Here are a small network's activations along a few directions, averaged over the inputs that share one value of a field.
Values that are neighbours, or in one group, have similar rows; names and order tell nothing.
In the rows, zero is written as 500.
Strong random noise was added to every row along 12 fixed directions; ignore it. To show where, here is one row again and again, with new noise each time:
[519 511 476 476 447 571 437 455 418 487 514 542 537 492 569 545 411 548
 526 434 572 477 402 390 473 532 511 457]
[479 577 774 567 890 536 534 531 664 657 413 346 462 530 313 425 703 579
 471 457 344 495 625 479 526 360 262 674]
[380 665 689 397 702 627 575 546 602 596 502 433 497 523 426 377 555 621
 449 404 497 425 635 556 632 465 263 617]
[394 440 439 342 564 435 622 451 686 487 512 624 742 461 920 568 599 801
 569 621 620 428 488 479 470 676 597 602]
[496 507 721 312 706 592 297 853 501 457 409 756 234 447 699 705 408 524
 289 537 712 361 755 389 456 300 508 625]
[543 635 496 363 367 715 318 554 326 315 580 123 803 390 433 237 566 202
 616 392 351 351 239 375 523 251 492 393]
[329 335 525 480 247 470 575 483 549 437 530 460 466 551 482 445 405 582
 580 455 482 547 721 672 472 776 405 551]
[489 415 744 602 505 716 297 595 395 569 334 282 418 453 396 545 445 365
 503 391 388 604 686 379 346 465 318 611]
[690 528 345 486 361 625 298 656 618 384 580 841 345 496 504 631 550 617
 698 420 716 491 331 502 467 547 488 501]
[326 342 537 442 526 406 594 538 688 505 549 480 569 495 601 437 618 662
 575 616 452 460 617 579 395 667 580 662]
[372 501 449 437 641 473 512 596 439 689 664 554 420 463 541 438 407 438
 397 662 574 424 410 359 302 501 912 601]
[606 643 649 456 823 485 541 470 452 651 384 270 547 629 559 515 507 338
 375 504 384 435 562 352 493 382 519 404]
[564 459 475 537 179 501 433 576 442 214 484 495 396 528 372 411 471 395
 589 387 457 562 559 721 604 464 284 422]
[508 429 798 555 674 489 427 397  13 483 170 465 303 777 661 627 288 574
  93 501 268 308 593 357 442 471 591 131]


Field TAS:
mumo: [775 313 281 748 323 502 286 581 653 551 518 625 347 440 409 755 528 361
 856 506 627 778 396 395 210 674 608 625]
rabo: [258 426 474 623 469 474 561 465 466 590 655 787 377 357 221 443 467 784
 367 552 577 539 394 617 535 535 533 675]
dolub: [537 341 533 571 516 537 342 557 631 559 591 314 421 513 200 448 630 374
 612 477 278 415 557 442 339 500 582 454]
kolaz: [525 599 421 541 410 669 479 486 538 500 401 719 446 525 545 478 597 746
 585 444 547 547 386 645 609 680 348 509]
ror: [486 657 400 505 393 533 583 455 226 431 502 607 563 432 597 489 412 471
 286 513 590 531 310 579 701 294 486 400]
nage: [548 740 601 268 562 594 392 768 519 339 568 585 383 491 351 470 519 303
 349 485 574 307 557 644 748 144 372 436]
gato: [724 438 603 595 594 358 366 534 339 267 370 501 332 639 268 540 595 426
 352 463 227 286 439 459 631 152 505 126]
rasu: [685 391 426 683 458 275 535 442 614 340 349 784 357 458 603 792 531 541
 482 582 598 698 654 579 608 385 384 463]
ripin: [606 685 512 391 506 297 627 537 417 505 513 596  18 884 164 480 270 308
 248 392 564 351 787 745 690 612 508 165]
TAS is arranged as 3 separate groups.
List the group mates of rasu, in the order listed.
Answer: dolub, gato
List the group mates of nage, in the order listed.
Answer: rabo, ror

Field PUVUB:
kosad: [409 720 530 397 603 650 633 606 574 744 510 492 411 544 586 423 412 471
 456 462 632 550 735 556 558 667 442 611]
sivog: [372 460 616 381 457 494 522 379 510 435 550 354 704 364 407 431 371 537
 445 383 456 449 641 443 639 416 321 534]
tusad: [588 251 648 413 326 557 242 703 379 277 350 423 389 730 562 644 535 446
 518 489 301 280 636 539 300 656 586 251]
mok: [555 585 297 480 259 604 543 562 651 538 470 628 647 249 724 568 512 501
 617 481 823 855 504 654 567 604 288 798]
gopa: [532 535 577 644 555 666 521 474 624 744 443 471 360 711 310 579 579 642
 634 407 439 606 582 600 389 848 343 568]
zof: [514 637 498 569 514 670 504 464 288 563 287 347 595 383 705 497 373 312
 445 481 539 692 511 385 505 417 453 548]
zome: [643 627 309 560 407 455 513 329 478 363 603 436 662 476 382 335 589 431
 698 376 471 507 111 466 661 324 422 336]
taru: [367 341 589 669 372 576 442 515 531 551 486 597 266 467 277 498 507 654
 493 486 449 601 644 616 439 627 391 613]
fumi: [324 415 614 458 551 441 598 486 695 612 639 444 450 481 384 578 383 453
 516 488 569 514 833 499 497 540 385 649]
PUVUB is arranged as 3 separate groups.
List the group mates of gopa, in the order listed.
Answer: tusad, mok
List the group mates of zome, in the order listed.
Answer: kosad, zof

Field VIS:
fubal: [383 476 422 374 453 273 763 399 444 521 589 368 619 627 675 451 332 351
 386 627 432 438 641 557 546 608 738 323]
vage: [318 316 480 481 306 475 568 398 410 447 509 306 669 454 583 401 461 511
 500 541 364 463 588 487 433 662 633 428]
rom: [640 253 403 610 321 283 454 494 386 380 394 592 419 534 646 762 374 365
 452 614 526 626 559 484 345 560 675 404]
duki: [344 621 423 373 442 612 623 631 619 572 570 594 489 536 674 297 563 635
 561 578 554 501 565 760 521 730 542 633]
nire: [497 502 480 623 545 466 450 386 385 703 676 298 452 542 199 430 415 286
 567 454 450 486 278 232 329 500 688 459]
likin: [522 596 611 564 646 703 484 528 593 852 488 449 350 613 308 658 444 481
 520 408 561 604 644 440 384 714 402 618]
bim: [549 483 493 611 504 594 511 351 504 526 416 389 555 621 434 445 626 585
 600 451 290 492 440 589 485 598 424 350]
bokov: [332 442 611 361 528 375 501 627 428 357 531 436 396 474 423 306 447 445
 359 557 448 336 618 556 511 368 618 544]
metim: [724 664 301 493 560 325 735 157 733 713 550 335 837 531 524 592 463 385
 662 409 600 698 412 403 635 638 373 459]
VIS is arranged as 3 separate groups.
List the group mates of rom, in the order listed.
Answer: likin, metim
List the group mates of duki, in the order listed.
Answer: nire, bokov
